[[115, 166, 123, 110, 109, 109], [145, 211, 123, 116, 109, 109], [115, 101, 123, 19, 83, 109], [160, 129, 96, 52, 105, 123]]
The entry just left of the smallest entry -> 123
The smallest entry is 19
The entry just right of 129?
Answer: 96

M =
array([[101, 127, 181,  93, 176, 105, 192, 117,  47,  73,  90,  80, 131,
        192, 150],
       [ 99, 120, 131, 156, 119, 195, 123, 125, 177, 144, 141, 126, 143,
         93, 149],
       [143,  72, 157, 152,  95, 170, 120,  85, 161, 204,  95, 119, 102,
        153, 163],
       [166, 175, 110, 104, 167,  88, 131, 184, 113,  91, 154, 156, 167,
        114, 114],
       [175, 127,  78, 202, 134,  87,  87, 174, 185, 116, 195, 117,  98,
        110, 111],
       [135, 117,  93, 169, 128, 159, 132,  92,  93, 134, 157,  76,  80,
        168, 159],
       [149, 129, 145, 170, 123, 134,  39, 129, 182, 119, 124, 144, 149,
        111,  91],
       [134, 147, 162,  61, 113, 128, 117, 144, 156,  97,  94, 160, 176,
        127, 130],
       [129, 120, 134, 106, 186,  84, 111, 164, 152,  71, 179, 155, 119,
        206, 102],
       [188, 151, 181, 123,  74, 143, 123,  85, 115, 121,  80, 143, 174,
        140, 135]])
The second smallest entry is 47
Find the 2nd largest entry.
A: 204
Find the 1st entry in reading order.
A: 101
Find the 3rd entry in reading order.
A: 181
The entry just right of the largest entry -> 102
Find the 2nd entry in reading order.
A: 127
Find the third smallest entry.
A: 61
Find the 3rd largest entry.
A: 202
Find the entry just left of 47.
A: 117
The entry just left of 104 is 110

Read these off the grid that follows. Indices start at 1.
1) Give the entry in row 1 and column 2.
2) Give the entry just left of the smallest entry.
3) Give the top-left entry.
4) Give the bottom entry of the column that holds the smallest entry.
5) Give the entry in row 2 and column 2.
6) Give the entry directly above 111.
7) Give the entry at row 3, column 2.
8) Give the entry directly below 173.
115  114  132  122  108  163  188   68   50  158   87   72  100
136  145  116  130  130  114  143  123   92  107  133  112  124
168  133  130  179  156   79   58  172  182  110  173  170  140
134  106  110  155  137  103   96  126  136  138  148  122   88
175  153  152  124  151   85   60  184  195   89  150  198  182
119  121  130  149  197   83  102  171  144   90  178  144  120
134  110  114  138  120  111  123  107  110  143  126  110   89
106  155  131   59  144  110  176  132   62   95   98  118  144
1) 114
2) 68
3) 115
4) 62
5) 145
6) 83
7) 133
8) 148
